Each row below holds a small network's activations on one record, seen along a few directions.
After each row come some of the record's fields: T, F, K, Z, L, B.
A field that a record lacks is left out.
The largest differences between rows may come from other fields.
(in the rows, 500 means zero)
Random noise pushes rows far along 10 fixed directions. That doesn't count. These rows show it; they differ only by the noise:
[324 683 605 550 464 464 614 779 431 360 446 386 365 831 254 532 637 443
 514 409 559 336 635 680 505 371 535 592 450 640 737]
[457 588 583 375 399 470 637 637 538 357 547 454 447 703 580 388 581 534
 576 430 503 412 489 610 522 418 593 410 419 448 667]
[621 604 500 378 650 371 560 467 544 724 508 421 517 503 606 596 306 676
 564 529 416 752 359 435 337 424 608 410 640 551 417]
[279 488 433 353 538 503 660 729 390 517 335 759 316 709 440 458 675 627
 505 579 515 494 240 655 691 463 691 486 423 585 739]
[318 491 566 391 480 369 466 751 425 524 441 497 437 685 340 550 577 421
 529 445 553 441 427 817 549 418 599 466 568 576 608]
[543 586 429 598 453 741 428 500 408 583 434 561 331 458 532 565 607 456
 517 632 614 440 552 503 529 361 550 443 658 715 465]
[664 599 516 441 644 475 475 376 580 693 580 440 583 386 467 708 359 545
 553 475 441 675 448 239 379 538 582 621 676 581 488]
[446 306 513 285 459 460 551 488 517 454 494 766 493 431 597 318 519 511
 568 537 445 576 134 613 505 531 493 307 477 300 527]
[537 592 603 734 753 388 723 384 375 391 413 435 236 622 646 377 438 643
 656 583 377 664 559 568 303 302 725 175 574 674 255]
[454 697 296 442 357 493 568 639 591 420 396 729 852 617 594 145 732 679
 513 642 495 482 159 475 371 374 306 561 441 146 722]
[603 737 407 640 516 636 563 466 513 492 449 527 585 524 566 431 606 616
 550 609 530 481 538 278 402 357 466 584 564 523 557]
[612 783 541 469 600 426 697 506 581 567 540 316 439 657 516 569 343 678
 530 480 385 701 462 368 251 413 543 490 519 568 552]

[535 247 534 357 167 656 229 341 571 422 694 498 614 210 593 418 558 200
 522 377 614 402 489 627 644 510 471 396 581 315 458]
K is k2, Z is z2, L is l3, B is b1
[546 633 383 184 347 457 488 703 602 724 566 430 498 652 794 556 382 673
 482 548 520 624 349 683 514 378 650 307 566 508 528]
K is k2, Z is z3, L is l5, B is b2
[588 503 638 612 649 329 497 402 508 468 533 372 525 488 446 563 450 397
 556 372 480 550 600 469 401 559 557 477 569 531 341]
T is t2, K is k1, Z is z4, L is l2
[383 664 519 635 450 277 355 557 472 462 536 352 647 589 374 515 528 335
 580 445 435 532 521 739 321 415 520 503 629 466 437]
T is t1, F is f1, K is k1, Z is z6, L is l6, B is b2
[765 526 485 350 405 634 231 342 608 650 700 282 572 342 664 683 427 377
 500 439 593 441 604 431 476 619 531 442 647 525 393]
T is t1, F is f2, K is k1, Z is z4, L is l1, B is b1
[487 191 716 520 590 231 371 346 426 345 604 371 601 352 546 436 556 357
 604 317 538 426 792 711 737 621 851 417 592 444 261]
T is t2, K is k1, Z is z3, L is l3
[578 680 507 513 395 472 495 517 575 491 504 245 587 563 607 430 503 495
 491 499 536 461 641 552 430 428 453 458 578 485 481]
K is k2, Z is z4, L is l2, B is b2
[490 413 569 583 333 707 524 436 490 150 548 598 541 497 529 273 746 384
 595 444 609 142 718 437 678 492 376 562 418 360 597]
K is k2, Z is z3, L is l5, B is b1
[492 541 510 682 473 733 704 332 485 238 477 591 243 438 441 373 651 480
 443 559 482 520 497 333 482 581 444 497 365 566 515]
T is t2, K is k1, Z is z4, L is l2
[439 675 651 421 556 369 751 524 576 368 680 239 591 648 411 583 357 597
 602 279 363 592 593 354 448 488 613 680 378 512 640]
K is k2, Z is z6, L is l6, B is b2
[557 516 439 462 371 686 481 372 598 390 619 617 426 450 429 485 651 405
 404 570 476 549 357 375 567 698 521 667 431 450 646]
T is t1, F is f2, K is k1, Z is z8, L is l5, B is b2
[351 525 401 585 606 556 378 464 432 564 371 777 617 473 292 572 762 427
 535 580 552 481 298 375 672 542 644 770 580 616 616]
T is t1, F is f1, K is k1, Z is z7, L is l2, B is b2
[561  71 689 697 716 438 485 146 395 297 495 640 451 164 591 364 382 360
 714 469 455 479 726 421 505 505 535 233 600 463 100]
K is k1, Z is z3, L is l5, B is b1
[468 485 748 342 503 430 666 404 668 246 772 447 473 572 201 598 438 272
 568 202 315 565 338 348 383 759 576 651 374 391 766]
K is k2, Z is z3, L is l5, B is b1
[601 606 434 499 362 645 489 523 519 542 537 404 356 513 666 523 471 533
 431 507 551 460 543 469 467 434 486 435 522 581 484]
K is k2, Z is z7, L is l3
[709 242 733 176 429 651 395 468 471 726 587 413 336 319 728 669 202 395
 634 352 646 379 652 482 591 432 333 315 540 597 346]
K is k1, Z is z7, L is l6
[438 692 387 608 778 409 624 606 368 653 200 498 595 665 356 478 493 821
 459 647 495 707 376 429 380 335 385 634 484 581 455]
T is t2, K is k1, Z is z7, L is l1, B is b1
[361 598 459 545 492 400 525 492 488 378 522 521 314 622 417 501 600 457
 390 546 327 598 411 687 476 614 726 445 462 556 520]
T is t1, F is f2, K is k1, Z is z1, L is l4, B is b2
[389 646 445 749 735 339 722 601 399 456 321 444 459 739 450 468 491 727
 514 574 433 528 656 505 407 327 610 521 481 610 444]
K is k2, Z is z3, L is l5, B is b1
[704 477 521 440 512 645 578 365 554 558 513 565 380 375 596 474 295 546
 465 564 444 642 315 302 331 568 223 341 411 376 450]
T is t1, F is f1, K is k1, Z is z5, L is l1, B is b2
[617 404 574 495 521 302 515 301 599 411 640 456 635 415 670 360 362 504
 626 460 352 611 421 542 359 520 664 291 507 364 363]
K is k2, Z is z8, L is l8, B is b1
[569 614 476 614 517 511 741 311 567 293 538 490 329 511 570 370 431 617
 444 574 278 664 457 314 271 571 471 376 337 405 518]
T is t1, F is f1, K is k1, Z is z2, L is l4, B is b1
[425 534 581 597 502 636 755 415 512 175 563 539 134 584 414 454 619 442
 458 489 441 507 515 393 611 690 644 528 283 596 649]
T is t1, F is f2, K is k1, Z is z4, L is l2, B is b2
[486 315 480 362 294 769 429 411 537 311 596 785 586 284 574 370 659 346
 559 444 574 245 532 328 774 647 426 619 380 329 672]
K is k1, Z is z6, L is l6, B is b2
[483 725 476 294 397 355 589 694 640 615 591 334 512 708 439 573 330 609
 428 479 422 711 306 593 289 443 408 488 456 414 614]
T is t1, F is f2, K is k1, Z is z3, L is l5, B is b2
[461 401 805 462 411 408 452 535 516 384 638 180 335 596 492 560 407 245
 588 290 574 317 806 744 512 458 551 314 508 583 391]
T is t1, F is f2, K is k1, Z is z4, L is l2, B is b2
[384 602 756 532 550  81 498 640 559 321 637 133 464 837 345 625 488 365
 463 209 322 432 668 876 367 670 853 421 528 549 533]
K is k2, Z is z5, L is l1
[548 286 422 409 712 444 578 441 500 509 344 858 662 344 668 263 538 674
 570 613 455 594 197 391 560 638 457 448 394 219 503]
K is k1, Z is z1, L is l7, B is b1
[524 514 750 641 596 371 811 386 482 126 576 257 402 647 565 254 555 555
 589 314 441 485 778 478 500 458 525 435 283 414 491]
T is t2, K is k1, Z is z5, L is l3
[584 927 307 544 404 567 555 407 720 450 695 408 591 598 625 571 596 651
 460 517 353 688 489 251 367 565 834 617 550 551 629]
K is k1, Z is z3, L is l5, B is b1
[360 346 456 576 556 768 780 516 323 340 306 822 476 394 383 263 546 627
 536 635 576 436 371 293 606 372  78 642 255 394 586]
K is k2, Z is z6, L is l6, B is b2
[474 520 499 263 437 506 353 644 508 780 622 373 274 536 308 943 327 343
 347 430 477 658 386 675 532 600 691 508 651 783 574]
K is k2, Z is z2, L is l4, B is b2
[545 535 450 328 412 333 493 545 651 541 628 524 702 549 670 340 457 535
 558 480 395 584 246 617 377 531 564 334 462 249 511]
T is t1, F is f2, K is k1, Z is z6, L is l8, B is b1
[557 405 664 431 504 258 528 355 599 428 645 374 457 471 488 568 272 432
 538 329 336 603 525 625 295 616 566 356 536 380 392]
K is k2, Z is z3, L is l5
[658 545 450 534 822 500 607 446 452 774 307 399 471 460 507 597 361 786
 488 592 524 623 651 258 579 461 507 641 496 603 424]
T is t1, F is f1, K is k1, Z is z2, L is l7, B is b1
[569 434 666 459 361 436 425 471 634 407 701 315 694 426 478 549 372 284
 541 314 561 361 675 490 463 544 373 537 506 351 504]
K is k2, Z is z4, L is l2, B is b2
[489 529 409 582 570 573 495 491 473 476 428 608 423 556 546 539 645 538
 445 561 453 441 464 435 630 633 738 542 500 574 570]
K is k2, Z is z5, L is l1, B is b2
[125 211 609 445 686 138 727 708 301 426 256 637 493 569 212 370 301 652
 513 515 429 619 390 755 510 311 218 427 286 371 451]
T is t1, F is f1, K is k1, Z is z6, L is l4, B is b2

Which values does each new row have?
[480 646 477 765 730 250 518 494 485 411 422 476 681 612 395 441 497 586
 509 532 340 611 384 478 278 493 557 531 589 447 412]
K is k2, Z is z5, L is l1, B is b2
[595 443 542 376 577 585 649 389 513 462 533 497 537 446 587 330 526 618
 552 474 556 575 451 289 600 472 458 578 351 367 610]
T is t1, F is f2, K is k1, Z is z2, L is l3, B is b1
[301 340 567 363 424 427 407 521 446 509 565 532 368 488 300 527 501 323
 457 411 505 543 331 796 552 558 522 417 526 492 508]
T is t1, F is f2, K is k1, Z is z3, L is l3, B is b1
[482 474 573 422 331 366 291 542 592 504 599 253 515 468 379 545 453 210
 398 384 522 563 472 852 337 585 430 389 606 422 365]
T is t2, K is k1, Z is z4, L is l2, B is b1
[511 423 626 382 605 332 577 418 440 494 512 422 440 480 668 401 341 534
 652 443 382 614 483 655 474 463 650 240 555 498 321]
K is k2, Z is z6, L is l6, B is b2
[721 788 461 502 385 605 660 588 639 478 596 346 670 632 735 503 469 738
 508 482 597 267 861 144 545 373 414 653 406 457 665]
K is k2, Z is z3, L is l5
[549 401 664 336 279 570 392 564 556 549 664 283 389 488 428 562 308 291
 457 398 586 480 596 774 408 441 287 349 496 569 448]
K is k1, Z is z8, L is l8, B is b1
[497 530 423 397 356 563 580 707 508 647 421 503 423 551 509 558 344 641
 363 590 576 464 488 569 435 354 247 466 442 484 535]
K is k2, Z is z3, L is l5
[437 549 448 502 574 291 391 616 525 684 454 482 564 560 380 692 407 521
 367 491 398 584 339 650 319 589 458 518 626 516 508]
K is k2, Z is z5, L is l1
[397 581 303 554 371 503 211 619 471 695 389 529 593 424 326 656 683 382
 339 609 624 527 427 705 551 537 562 635 724 615 473]
T is t2, K is k1, Z is z4, L is l2
[583 567 496 629 616 314 440 559 439 544 438 350 773 535 733 428 464 665
 610 555 570 456 827 478 515 213 572 424 621 520 330]
K is k1, Z is z2, L is l4, B is b2
[590 431 493 692 828 556 414 265 323 744 366 509 291 298 205 661 352 400
 429 590 477 872 359 464 344 512 505 526 730 752 227]
K is k2, Z is z2, L is l3, B is b1
[340 626 343 517 429 589 457 718 405 717 369 501 181 682 353 614 536 486
 299 683 549 564 380 841 383 404 426 386 573 710 468]
T is t1, F is f2, K is k1, Z is z3, L is l5, B is b1
[628 650 474 553 483 628 381 552 460 563 419 485 562 550 525 451 500 402
 574 526 556 479 356 497 267 350 240 531 589 455 431]
K is k2, Z is z7, L is l6, B is b2
[306 443 389 567 498 605 428 573 417 541 417 798 411 476 251 622 674 424
 442 609 556 441 398 497 641 559 618 670 524 611 648]
T is t1, F is f2, K is k1, Z is z3, L is l5, B is b1
[364 236 617 319 363 478 476 595 493 320 595 552 446 510 560 538 628 374
 577 376 574 245 703 631 931 599 781 509 460 520 637]
K is k2, Z is z3, L is l5, B is b2
[513 447 440 439 583 400 482 476 555 592 519 689 641 420 395 552 556 488
 495 477 398 616 239 418 504 711 610 631 499 423 569]
T is t2, K is k1, Z is z6, L is l8
[528 480 532 523 457 374 454 381 622 280 577 517 737 413 535 310 643 395
 540 436 457 409 435 474 433 622 535 518 526 276 519]
K is k2, Z is z4, L is l2
[490 373 443 306 365 459 449 428 610 573 599 499 736 350 513 402 418 505
 415 467 488 597 313 530 469 541 333 545 477 222 567]
K is k2, Z is z2, L is l3, B is b1
